A small network was shown many inputs. Here are its activations along a few directions, one row for each input.
Each table varies a few parts of the input and shows all the possible inputs, shuffled.
Descriptions start from the smaller parts, as in this example, which fits no table here: one of 4 places along a line, together with either a single point or (one of 2 separate values, together with one of 5 places around a ring) or one of 11 places along a line.
Shared parts are said once, and a part with two or three values counts as separate values.

Rows:
row 1: -.20	.34	.67	.11	.36	.06	.02	-.12	.07	.78	-.05
row 2: -.09	.01	.61	-.12	.04	-.80	.03	-.61	.39	.17	.48
row 3: -.12	.33	.32	-.45	.16	-.68	.20	-.50	.09	.47	.47
row 4: -.23	.48	.43	-.37	.31	-.25	.02	-.13	-.11	.75	.10
row 5: -.06	.52	.42	-.30	.14	-.29	.25	-.19	-.05	.82	.17
row 6: .26	-.14	-.63	.08	-.07	.56	-.26	.37	-.31	-.61	-.32
row 7: .40	-.11	-.57	.17	-.23	.58	.08	.39	-.23	-.58	-.27
row 8: -.08	-.30	-.86	.00	-.18	.42	-.13	.38	-.16	-.63	-.18
row 9: .05	-.25	-.81	.06	-.33	.42	.20	.42	-.06	-.61	-.11
row 10: -.01	.40	.65	.17	.16	.03	.23	-.15	.12	.84	.03
row 11: -.29	.29	.35	-.53	.31	-.64	-.07	-.42	.00	.41	.42
row 12: .29	-.11	-.70	.15	-.33	.59	.17	.40	-.40	-.58	-.24
row 13: -.08	-.07	.88	.26	.27	-.11	-.17	-.15	.29	.55	-.05
row 14: .11	-.16	-.82	.13	-.28	.35	.24	.40	-.34	-.56	-.24
row 15: -.29	-.04	.64	-.19	.18	-.75	-.24	-.56	.32	.10	.43
row 16: .16	-.14	-.75	.09	-.18	.58	-.18	.37	-.50	-.60	-.30
row 17: -.01	-.21	-.87	.05	-.13	.34	-.10	.37	-.44	-.58	-.30
row 18: .16	-.16	-.72	.13	-.27	.37	.11	.43	-.01	-.54	-.14
row 19: -.16	-.25	.84	.05	.15	-.46	-.22	-.43	.50	.16	.11
row 20: .04	-.21	-.80	.07	-.12	.36	-.22	.39	-.10	-.57	-.20
row 21: .07	-.03	.88	.31	.08	-.15	.06	-.20	.36	.60	.02
row 22: .07	-.19	.86	.13	-.05	-.55	.00	-.46	.54	.21	.19
Question: Changing only one part turns row 20 into row 18. The same change can be made to row 15. Which row results?
Answer: row 2
Question: What do these inputs look like to the network?
Answer: one of 2 separate values, together with either one of 5 places around a ring or one of 6 places around a ring
Question: Which other rows does row 17 become when the place on the ring of 5 takes its other values? List them by row number.
Answer: row 6, row 8, row 16, row 20

Rows:
row 23: -.28	-.17	.28	.02	.11	-.19	-.20	-.09	.33	-.01	.04
row 24: .23	.06	-.66	.08	-.09	.49	-.03	.47	-.15	-.35	-.24
row 25: .16	.05	-.62	.19	.00	.51	.05	.35	-.25	-.40	-.19
row 26: .20	-.05	-.69	-.03	-.16	.43	.01	.53	-.18	-.19	-.22
row 27: .16	-.15	-.63	.06	-.25	.36	-.14	.21	-.02	-.64	-.05
row 28: -.05	-.14	.29	.07	.10	-.31	-.30	-.16	.11	.01	.01
row 29: .02	.06	.23	-.30	.10	-.38	-.06	-.28	.04	-.02	.28
row 30: .20	-.09	.39	-.04	-.04	-.25	.09	-.21	.22	-.02	.19
row 31: -.12	.07	.27	.08	.19	.11	-.10	-.06	.03	.37	-.11
row 32: .03	.35	.26	-.27	.15	-.04	.05	-.15	-.18	.30	.12
row 33: .08	-.16	-.57	.17	-.07	.44	.13	.38	-.47	-.36	-.31
row 34: .04	-.14	.40	-.07	.16	-.17	-.26	-.19	.16	-.08	.07
row 35: .11	-.06	-.59	-.01	-.14	.37	.08	.48	-.32	-.29	-.43
row 36: -.07	.04	.12	-.16	.04	-.51	-.10	-.25	.01	.08	.22
row 37: -.03	.14	.33	.11	.13	.02	-.19	-.07	-.11	.34	-.14
row 38: .03	.12	.25	.13	-.01	.02	.27	-.08	.11	.42	.02
row 39: .11	-.09	.28	.12	-.10	-.38	.05	-.19	.18	.08	.14
row 40: -.28	.01	.09	-.22	.09	-.42	.01	-.16	.19	.07	.26
row 41: -.23	.06	.31	.09	.17	.12	-.12	.06	.08	.37	-.06
row 42: -.14	.28	.09	-.17	.18	-.08	.12	-.14	-.08	.42	.09
row 43: -.09	.16	.31	.12	-.04	.02	.26	.02	.16	.39	.04
row 44: -.04	.31	.14	-.12	.10	-.17	-.02	-.13	-.21	.43	.11
row 45: .08	-.14	-.59	.18	-.17	.34	-.06	.12	-.14	-.71	-.03
row 46: -.09	-.13	.25	.06	-.05	-.29	.17	-.11	.39	.07	.19
row 47: .06	.13	.42	-.03	.21	.15	-.13	-.07	-.05	.26	-.09
row 48: -.28	.29	.14	-.18	.14	-.08	.11	-.02	-.02	.40	.12
row 49: -.14	-.21	.22	.02	.16	-.20	-.18	-.18	.28	.02	.02
row 50: -.02	-.36	-.53	.16	-.25	.28	.02	.14	-.37	-.67	-.12
row 51: .03	-.13	.22	.06	-.03	-.27	.18	-.22	.34	.07	.14
row 52: .22	.19	.41	.02	-.02	.05	.21	-.08	.02	.31	.04
row 53: -.17	.03	.07	-.21	.09	-.41	.02	-.30	.14	.05	.19
row 54: .11	-.26	-.66	-.06	-.32	.30	-.08	.26	-.04	-.51	-.04
row 55: .01	-.27	-.56	-.03	-.30	.22	-.02	.22	-.20	-.61	-.25
row 56: .13	.19	.31	.17	-.07	-.06	.16	-.09	-.02	.40	.00
Question: What do these inputs look like to the network?
Answer: one of 2 separate values, together with either one of 5 places around a ring or (one of 3 separate values, together with one of 4 places along a line)
Question: Changing only the choice among 2 separate values turns row 46 into row 43. The same change can be made to row 45. Which row results?
Answer: row 25
Question: Which other rows does row 29 become when the choice among 2 separate values takes its other values? List them by row number.
Answer: row 32

Rows:
row 57: -.17	-.13	.29	-.05	.11	-.15	-.20	-.09	.06	.11	-.02
row 58: .05	.07	.20	.00	-.11	-.18	.20	-.05	.15	.26	.07
row 59: -.01	-.11	.15	-.05	-.06	-.35	.11	-.16	.21	-.01	.14
row 60: .20	-.16	-.76	.02	-.17	.55	-.12	.49	.04	-.60	-.17
row 61: .09	.21	.20	-.05	.14	-.09	-.05	-.08	-.01	.36	.04
row 62: -.15	.10	.24	.14	.10	-.01	.11	-.04	.12	.30	.07
row 63: -.06	-.08	-.96	-.05	-.18	.38	.08	.42	-.48	-.50	-.21
row 64: -.02	.12	.19	-.09	.13	-.25	-.22	-.17	.01	.09	.10
row 65: .06	.21	.27	-.11	.03	-.03	.11	-.16	-.01	.24	.12
row 66: .30	-.29	-.54	.31	-.28	.51	.02	.30	-.35	-.61	-.32
row 67: -.08	.07	.33	-.02	.16	.01	-.01	-.01	.04	.29	-.11
row 68: .00	.06	.24	-.15	.07	-.21	-.02	-.26	.03	-.04	.21
row 69: -.23	-.08	.16	.11	.07	-.17	-.03	-.19	.19	.11	.09
Question: What do these inputs look like to the network?
Answer: either one of 3 separate values or (one of 2 separate values, together with one of 5 places around a ring)
Question: List by row number the other inputs of the same sort as row 66.
Answer: row 60, row 63

Rows:
row 70: .18	.16	-.37	.18	-.11	.57	.25	.41	-.20	.02	-.23
row 71: -.02	.20	.94	.12	.19	-.14	.13	-.21	.25	.80	.00
row 72: .07	-.01	-.19	.27	.08	.64	-.11	.37	-.25	-.01	-.41
row 73: -.26	-.07	.17	-.26	.10	-.51	-.14	-.36	.24	-.08	.36
row 74: .00	.33	-.28	-.09	-.01	.21	.20	.15	-.39	.22	-.06
row 75: .04	-.47	-.31	.23	-.16	.22	-.27	.20	.06	-.64	-.20
row 76: -.05	-.17	-.42	-.17	-.13	-.20	.03	-.02	-.10	-.43	.11
row 77: -.23	.32	.26	-.20	.26	-.22	.00	-.08	.01	.62	.09
row 78: .15	-.34	-.50	.11	-.32	.14	.06	.18	.12	-.60	-.05
row 79: -.02	-.20	.79	.19	.04	-.51	-.04	-.48	.51	.14	.24
row 80: .03	-.09	-.10	-.21	-.03	-.29	-.13	-.17	.03	-.35	.16
row 81: .10	.33	.03	-.15	.09	.09	.04	.02	-.27	.31	.00
Question: Changing only one part turns row 71 into row 77. The same change can be made to row 79. Which row results?
Answer: row 73
Question: What do these inputs look like to the network?
Answer: one of 2 separate values, together with one of 6 places along a line
Question: Which other rows does row 75 become when the choice among 2 separate values takes its other values? List them by row number.
Answer: row 72
